Here are a small network's activations along a few directions, averaged over the inputs that share one value of a field.
Related values have similar rows: they may be neighbours, one step apart, or belong to one group.
(in the rows, 500 means zero)
Strong random noise was added to every row along 10 fixed directions; ignore it. To show where, here is one row again and again, with new noise each time:
[596 600 464 472 418 496 476 440 352 519 394 535 566 495 473 436 560 420
 438 610 537 527 484]
[646 374 526 432 373 361 575 624 485 430 546 555 583 505 430 509 518 462
 438 663 476 479 277]
[419 499 577 493 362 571 554 527 477 452 420 486 508 483 558 505 509 536
 489 434 478 505 496]
[354 432 477 454 512 521 517 541 478 455 471 508 602 525 520 639 500 490
 511 428 441 444 462]
[515 431 745 544 375 632 403 640 594 591 437 517 735 709 543 806 415 447
 435 428 352 723 136]
[555 476 557 545 451 585 405 422 447 534 452 436 573 486 545 539 438 564
 532 337 513 510 631]
[542 504 517 403 516 478 565 450 463 562 594 453 437 482 530 476 606 500
 406 396 519 472 662]
[512 435 671 477 429 509 528 583 587 493 641 516 433 546 509 549 576 472
 413 466 452 596 462]
[444 489 567 564 424 541 489 572 508 402 495 609 462 529 437 515 529 423
 470 637 451 572 422]
[467 609 734 455 294 491 719 584 653 545 517 463 321 480 591 326 626 503
 377 582 503 649 385]
[578 319 534 552 513 501 519 555 524 579 475 461 648 554 492 675 322 563
 525 412 429 448 430]
[622 509 442 309 496 407 737 442 634 542 533 336 500 421 538 396 545 734
 366 408 484 405 514]


F, 15 values:
f1: [492 626 517 576 425 487 500 496 467 579 381 464 452 455 577 338 466 476
 645 559 600 539 441]
f9: [562 549 396 385 585 432 418 429 484 408 549 499 572 488 485 474 544 534
 448 526 505 453 465]
f2: [241 633 443 431 614 558 495 462 520 603 427 460 522 503 579 565 599 428
 512 387 489 497 548]
f12: [547 410 665 588 382 554 418 564 559 448 522 494 535 508 500 551 433 548
 516 480 471 583 432]
f5: [543 556 515 471 541 474 601 469 429 593 455 483 448 514 568 423 496 487
 461 515 547 466 487]
f13: [425 520 426 519 479 586 542 508 433 459 441 551 435 464 454 512 543 524
 480 482 459 441 553]
f7: [312 611 524 379 411 511 629 541 528 438 459 498 392 450 553 430 683 511
 479 504 506 513 396]
f14: [587 366 442 630 573 449 502 552 463 703 463 503 508 508 488 528 264 447
 661 525 566 421 499]
f4: [543 563 435 544 628 523 682 551 525 582 467 616 372 616 412 519 454 436
 295 670 411 479 461]
f6: [622 539 569 498 522 374 700 481 387 776 570 512 348 523 526 384 591 288
 406 639 596 518 557]
f10: [557 651 331 586 435 652 508 484 323 487 246 638 454 546 391 467 450 443
 420 615 444 495 528]
f15: [584 480 468 481 565 392 483 465 528 502 545 501 564 488 449 488 506 510
 520 617 507 541 370]
f11: [686 406 273 563 694 399 371 398 462 521 510 419 625 479 435 503 282 588
 666 477 580 348 630]
f8: [600 657 311 427 613 435 440 443 462 527 480 510 548 538 448 449 546 428
 427 644 543 499 501]
f3: [457 526 249 369 555 469 574 473 380 378 433 499 561 501 485 508 513 583
 518 472 502 320 485]
A value of F combines one of 3 hidden first parts with one of 5 second parts; all combinations occur once.
Question: f9 and f11 share the first part; f9 and f5 share the second. Which value has the first part of f5 and the second part of f11?
Answer: f3
Question: f10 and f12 share the first part; f10 and f1 share the second. Which value has the first part of f1 and the second part of f12?
Answer: f15

S, 15 values:
s6: [266 358 496 569 523 640 428 538 504 448 476 475 549 484 544 696 436 527
 636 262 458 422 680]
s1: [ 80 241 835 620 566 517 535 758 821 461 782 516 366 582 568 731 483 407
 576 370 359 606 436]
s2: [602 439 545 531 599 560 433 374 374 793 575 425 485 554 510 613 476 460
 491 321 519 518 758]
s7: [600 578 457 363 297 565 425 475 117 509 332 577 643 545 528 577 601 378
 474 450 558 489 376]
s12: [567 445 497 705 537 629 577 435 252 648 321 537 493 565 527 583 267 485
 519 436 519 363 713]
s4: [664 674 568 536 452 529 463 364 494 514 416 529 487 480 432 340 596 497
 357 715 514 655 441]
s10: [711 308 587 439 383 470 301 590 433 440 613 416 669 517 574 613 434 559
 566 207 561 487 474]
s9: [429 643 448 364 391 627 418 475 344 391 473 539 441 472 521 483 736 474
 434 330 538 482 666]
s3: [356 408 482 414 627 364 572 552 534 450 606 487 506 508 513 550 499 402
 527 556 507 389 483]
s5: [206 498 422 570 739 439 513 498 625 508 655 481 324 448 576 427 459 482
 697 473 574 421 727]
s13: [602 405 498 528 455 512 565 511 491 613 442 451 582 521 510 628 436 553
 485 397 439 486 467]
s11: [507 481 367 483 683 580 600 542 656 534 430 517 647 687 429 726 390 584
 296 508 281 492 328]
s8: [ 58 572 763 426 362 583 465 568 451 555 479 479 461 487 747 572 672 276
 559 294 526 583 588]
s14: [433 437 658 368 303 469 542 617 453 355 621 493 439 503 654 476 606 537
 514 313 522 502 411]
s15: [553 317 602 617 419 500 528 694 315 607 567 653 379 572 452 617 424 287
 561 524 491 496 478]
A value of S combines one of 3 hidden first parts with one of 5 second parts; all combinations occur once.
Question: s13 and s15 share the first part; s13 and s2 share the second. Which value has the first part of s2 and the second part of s15?
Answer: s7
Question: s4 and s12 share the first part; s4 and s8 share the second. Which value has the first part of s8 and the second part of s12?
Answer: s11
